These are the activations of a small neural network, seen along a few directions. Each row is one input.
Each table varies a few parts of the input and shows all the possible inputs, shuffled.
Descriptions start from the smaller parts, as in this example, which fits no table here: one of 3 separate values, together with either a single point or one of 9 places around a ring or (one of 5 places around a ring, together with one of 6 places along a line).
Shared parts are said once, and a part with two or three values counts as separate values.

Rows:
row 1: [  6  -3  37 -15  15  -1   4 -29 -43 -33  79]
row 2: [ -1  -1  27   2 -36 -14 -32 -57 -34 -45  53]
row 3: [ 16  10  -5  13  28  48  24  38   3  48 -53]
row 4: [ -5 -11 -26  34 -65  14   6  -8  42   4 -40]
row 5: [ 37  22  19 -54  49   5   3  26 -25  38  13]
row 6: [ 44  13  16 -40  39  17  14 -31 -40  -2  41]
row 7: [ 11 -15  20  67 -33  16 -14 -23  -7 -46  43]
row 8: [-28 -13   9 -12 -53 -32 -33 -52  19 -34   4]
row 9: [ 19 -18  31  47  19  31  20   6 -17 -40  64]
row 10: [-20 -21   2  60 -49  -1 -15 -21  51 -31  -1]
row 11: [-30   6 -37 -59 -19 -11 -23   5  10  25 -53]
row 12: [-10  -8 -25 -42 -69 -19 -18 -38  13   5 -36]
row 13: [ 13  10 -12 -63  27  13  -9   7 -15  60 -38]
row 14: [44 15 22 16 51 38 29 60 -8 23 -7]
row 15: [-29  11 -35  19 -16  24   8  33  36  18 -60]
row 16: [ -64   -3  -24  -36   38 -107  -12   29   -1   11  -17]
row 17: [-55   9 -33  39  34 -69  14  53  35   8 -16]
row 18: [ 53  -2  15  27  41  49  34   6 -19 -12  24]
- Changing only one part turns row 1 into row 9. The same change can be made to row 2. Which row results? => row 7
- Describe the family of inputs behind these rows. => one of 2 separate values, together with either a single point or one of 8 places around a ring
- Which other rows does row 4 become when the choice among 2 separate values takes its other values? List them by row number. => row 12

Rows:
row 19: [ 19   6  10   7  34  15  16  27 -15  13   5]
row 20: [-11  -8   7  14 -13 -15  -8 -17   4 -27  19]
row 21: [ -8  -8   3  -3 -19 -23 -10 -30  -3 -21  20]
row 22: [-43  15 -53 -46  15 -31   3  57  38  69 -99]
row 23: [ 23  10  14 -40  28   7  -4   4 -27  18  11]
row 24: [-15  -6   4 -13 -24 -17 -15 -37  -9 -22  19]
row 25: [ -6 -14   3  30 -39   6  -7 -21  19 -22   6]
row 26: [23 10  8 14 23 29 17 20 -3 13 -3]
row 27: [ 16   9   7 -33  32   9   7   0 -28  14  10]
row 28: [ 22   6   6 -23  37   4  12   7 -22  15  11]
row 29: [-12 -10   6  25 -23 -11  -7 -10   4 -23  14]
row 30: [ -8  -4  12 -19 -29 -20 -26 -32  -8 -19  19]
row 31: [-66   2 -60 -21 -40 -59 -24  16  51  36 -91]
row 32: [25  3  8 12 17 33 17 15  1 13 -3]
row 33: [ 20   7  11  -5  43  12  15  20 -14   9  10]
row 34: [ -7  -6   3  32 -33   2  -7 -16  15 -22   7]
row 35: [26  4  0 10 12 37 18 13 -3  9 -9]
row 36: [ -5 -13  -5  27 -43  10  -6 -23  14 -26   1]
row 37: [18  5  8 11 31 26 12 22 -9 11  4]
row 38: [ 16   9   4 -14  37   6  15  18 -17  12  13]
row 39: [-14  -6   1   5 -20 -20  -7 -19   2 -24  22]
row 40: [-13 -10   3  29 -25  -1 -11 -15  10 -24  14]
- Describe the family of inputs behind these rows. => one of 2 separate values, together with either a single point or one of 10 places along a line
- Changing only the choice among 2 separate values turns row 33 into row 20. The same change can be made to row 38. Which row results? => row 39
- Which other rows does row 37 become when the choice among 2 separate values takes its other values? List them by row number. => row 40

Rows:
row 41: [-44   6 -37 -65  40 -34 -10  62  23  62 -79]
row 42: [-32  -9 -27  36 -55  -1  -9  15  40  24 -48]
row 43: [-63  18 -69   9  28 -64  26  71  58  47 -95]
row 44: [-84  -7 -79  33 -30 -73   1  26  55  11 -79]
row 45: [ 37  -1  26 -47   0  31  14 -52 -62 -24  53]
row 46: [ -70   12  -65  -75    4 -106  -15   -3   10   38  -65]
row 47: [ 60  -1   4 -24  38  42  23   2 -13  25   0]
row 48: [ 22 -22  54  91   4   0  -1 -12 -36 -72 104]
row 49: [-55  -1 -22 -79  -2 -62 -34   2   7  37 -61]
row 50: [ -85    1  -68  -26  -47 -100  -19   -5   57   -1  -57]
row 51: [  1  -1 -16  51 -51  42 -18   1  15   0 -42]
row 52: [-34  -2 -15 -22 -72 -28 -30 -16  41  12 -27]
row 53: [-68 -20 -37  30 -36 -29 -18  31  52  10 -75]
row 54: [-11  14 -17  12   2   8  17  61  42  59 -65]
row 55: [ 50   4  11 -33  39  60  38   6 -45   0  37]
row 56: [-69 -12 -26 -29 -53 -55 -39   0  54  -2 -53]
row 57: [ 31   8  44  61  57  48  29  11 -10 -23  59]
row 58: [  9 -17  35  86   2  40   2 -34 -13 -57  75]
row 59: [ 48  -7  20 -38  -1  13  -1 -58 -30   1  16]
row 60: [ 23  23  -6  26   6  51   8  47  17  36 -59]
row 61: [ 15  19   0 -61 -17   7 -33 -28 -32  27 -30]
row 62: [ 36 -26   4  72 -34  48  13 -29  18 -24   4]
row 63: [ 47   4  52  -5  76  -6  11  20 -66 -24 101]
row 64: [ 58  -2  13  47  21  56  40  16  20  11 -12]
row 65: [ 34  -2  68 -19  36 -35 -13 -40 -83 -49 116]
row 66: [ 48   4  20  38  22  74  54  21 -12 -14  25]
row 67: [ 20   2  49 -23  34   5 -10 -63 -60 -33  86]
row 68: [ 33 -19  15  13 -52  21  -8 -60  18 -37  23]
row 69: [ 33   8  34  -9  73  34  14  -3 -43  -9  71]
row 70: [-20  10 -11 -72 -22 -35 -25 -13  -7  50 -35]
row 71: [ 45   3  62  66  60   8  26  34 -33 -38  89]
row 72: [-60  19 -80 -61  45 -78   8  56  26  62 -82]
row 73: [ 18 -15  64  31 -15 -26 -20 -43 -34 -85 122]
row 74: [  5 -10  45  27 -16  14 -17 -65 -12 -69  93]
row 75: [ -8  16 -27 -59  19  -6  -1  46  10  74 -52]
row 76: [ 25 -21  10  63 -33  66  27 -25 -15 -48  41]
row 77: [ -1   7  -4  -9 -68  14 -38 -30  16 -12 -22]
row 78: [ 22 -13  21   3 -51  39   7 -55 -14 -61  60]
row 79: [-47   4 -27   6  22 -20   7  77  54  46 -92]
row 80: [ 26  25 -15 -47  24  36  -9  32 -16  51 -46]
- Describe the family of inputs behind these rows. => one of 5 places around a ring, together with one of 8 places along a line
- Changing only the place on the line of 8 turns row 47 into row 63. The same change can be made to row 59. Which row results? => row 65
- Changing only the place on the line of 8 turns row 53 into row 42. The same change can be made to row 49. Which row results? => row 70
- A walk changes only the place on the line of 8. It starts at row 71 and steps to row 57. List the rest of the walk in order. => row 66, row 64, row 60, row 54, row 79, row 43
- A walk changes only the place on the ring of 5. It starts at row 67 and steps to row 74. List the rest of the walk in order. => row 58, row 57, row 69

Rows:
row 81: [ 25 -21  49  79  10  21   0 -16 -34 -54  72]
row 82: [ 30  -3  34  -7 -48  30 -18 -28 -14 -27  40]
row 83: [-39  -1 -13  72 -20 -32 -11   9  24 -22  -3]
row 84: [-19   1 -14  48 -11 -34   3  42  32   1 -17]
row 85: [ 30   8   6 -29 -19  49   3 -22 -34  -4  14]
row 86: [ 36  -2  27 -33  -4 -21 -10 -43 -29 -25  54]
row 87: [-34 -19 -30  60 -53   3  -8 -27  55 -22 -22]
row 88: [ 36   6  -4 -54  25  -2   9 -37 -49   1  31]
row 89: [ 36  23  23 -38   1  54 -13   1 -22  30  -7]
row 90: [  0   6 -33   3   8  25  11  40  51  45 -94]
row 91: [-56 -10 -21  10 -83 -19 -45 -39  27 -16 -23]
row 92: [ 22  18  25 -32  83  18  11  30 -30  25  37]
row 93: [ 41 -10  45  56  16  19  17  15 -22 -27  59]
row 94: [ 19  -9  31 -10 -11 -19 -26 -76 -42 -55  65]
row 95: [-66   2  -7  12  -4 -60 -14  -3  20 -28  11]
row 96: [-51  -2 -19 -16 -43 -74 -31 -51  12 -13 -11]
row 97: [-31   2 -48 -63  -2 -53   0  -8  -2  34 -51]
row 98: [-47   0  -9 -13   5 -60  -1  30  29  -3  -1]
row 99: [-19  10 -42  27  19 -13  22  51  10  21 -44]
row 100: [ -8  17 -22  18  39  -8   3  75  19  52 -67]
row 101: [ 41   2  15  36  44  38  39  21 -42  -4  35]
row 102: [ 13 -15  36  17 -56  33 -36 -61 -27 -53  54]
row 103: [-12  -2 -54  13 -13  20  28  16  42  15 -69]
row 104: [-35   1 -45 -38 -42  -1 -11   5  14  24 -69]
row 105: [-47   6 -38 -34  35 -39  17  39   7  20 -26]
row 106: [-25   5 -22 -48 -21   3 -29  30  21  57 -93]
row 107: [-38   9 -18 -43  55 -34  -3  62  14  54 -48]
row 108: [-36  -8 -19 -15 -72 -21 -30  -4  36   5 -39]
row 109: [ 30 -31  36  66 -28  55   6 -49  -2 -52  55]
row 110: [ 47 -16  33  43 -21  52  24 -18  10 -28  40]
row 111: [ 16  -5  43  -4  35  -7   9   2 -22 -36  77]
row 112: [ 48  21  29  29  64  43  21  44 -29  29  15]
row 113: [-12 -13 -29  35 -43   0   7   7  63  -3 -39]
row 114: [-32  -3 -19 -41 -33 -74 -17 -17  21  12 -24]
row 115: [ 16   4  11 -25  64  13  29   8 -42 -10  55]
row 116: [ 42  19  12 -63  45   3  -8 -14 -37  37  13]
row 117: [ 47  -2   6  21   8  71  48 -12  -9  -7  13]
row 118: [-23   4 -25 -73  18 -49 -19  16   6  69 -73]
row 119: [  1 -11  48  19  28  -6  -7 -30 -34 -66  87]
row 120: [55 17 22 13 29 76 31 10  5 24 -8]
- Describe the family of inputs behind these rows. => one of 2 separate values, together with one of 4 places along a line, together with one of 5 places around a ring
- Changing only the choice among 2 separate values turns row 82 into row 108. The same change can be made to row 89. Which row results? => row 106
- Changing only the choice among 2 separate values turns row 118 into row 116. The same change can be made to row 114. Which row results? => row 86
- Which other rows does row 99 become when the place on the ring of 5 takes its other values? List them by row number. => row 97, row 103, row 104, row 105
- Which other rows does row 95 become when the choice among 2 separate values takes its other values? List them by row number. => row 119

Rows:
row 121: [ -8  -8  -4  18 -23  -5  -1 -15  12 -17   4]
row 122: [ 26   6   6 -10  11  24   6   2 -11  14  -3]
row 123: [ -4   1   3 -16   6  -9  -6  -9 -11  -2  10]
row 124: [ -1  -7  -1   2 -33   0 -12 -23   7  -9  -5]
row 125: [  5   2   5 -26   0 -10  -9 -15 -13   3   7]
row 126: [ -7  -7  -1   5 -33   3 -10 -17   9 -12  -2]
row 127: [-12  -6   3  31 -18  -8  -5  -3  15 -17   7]
row 128: [ -6   1   3  -2  13 -17  -1   2 -11  -6  15]
row 129: [19  3  4  5 21 19 17 10 -5  6  5]
row 130: [20  5  6 -8 12 27  8  8 -8 11  0]
row 131: [ -1   2   5 -23   1  -7  -7  -9 -11   0  10]
row 132: [14  3  5 12 24 17 14 17 -9  6  5]
row 133: [-47  10 -54 -32  -2 -38  -5  43  41  56 -93]
row 134: [17  5  5 -1 17 26  9  8 -9  9  0]
row 135: [15  2 10 17 26 15 13 23 -2  5  7]
row 136: [-10  -7  -3  12 -27   2  -9 -17   9 -14  -1]
row 137: [ -6   0   9   3  16 -18  -2   7  -5  -7  17]
row 138: [-12  -6  -3  25 -20  -6  -4  -7   9 -17   4]
row 139: [ -2   0   2 -10  10 -15   2  -6  -8  -6  15]
- Describe the family of inputs behind these rows. => either a single point or (one of 3 separate values, together with one of 6 places along a line)
- Which other rows does row 126 become when the choice among 3 separate values takes its other values? List them by row number. => row 130, row 131
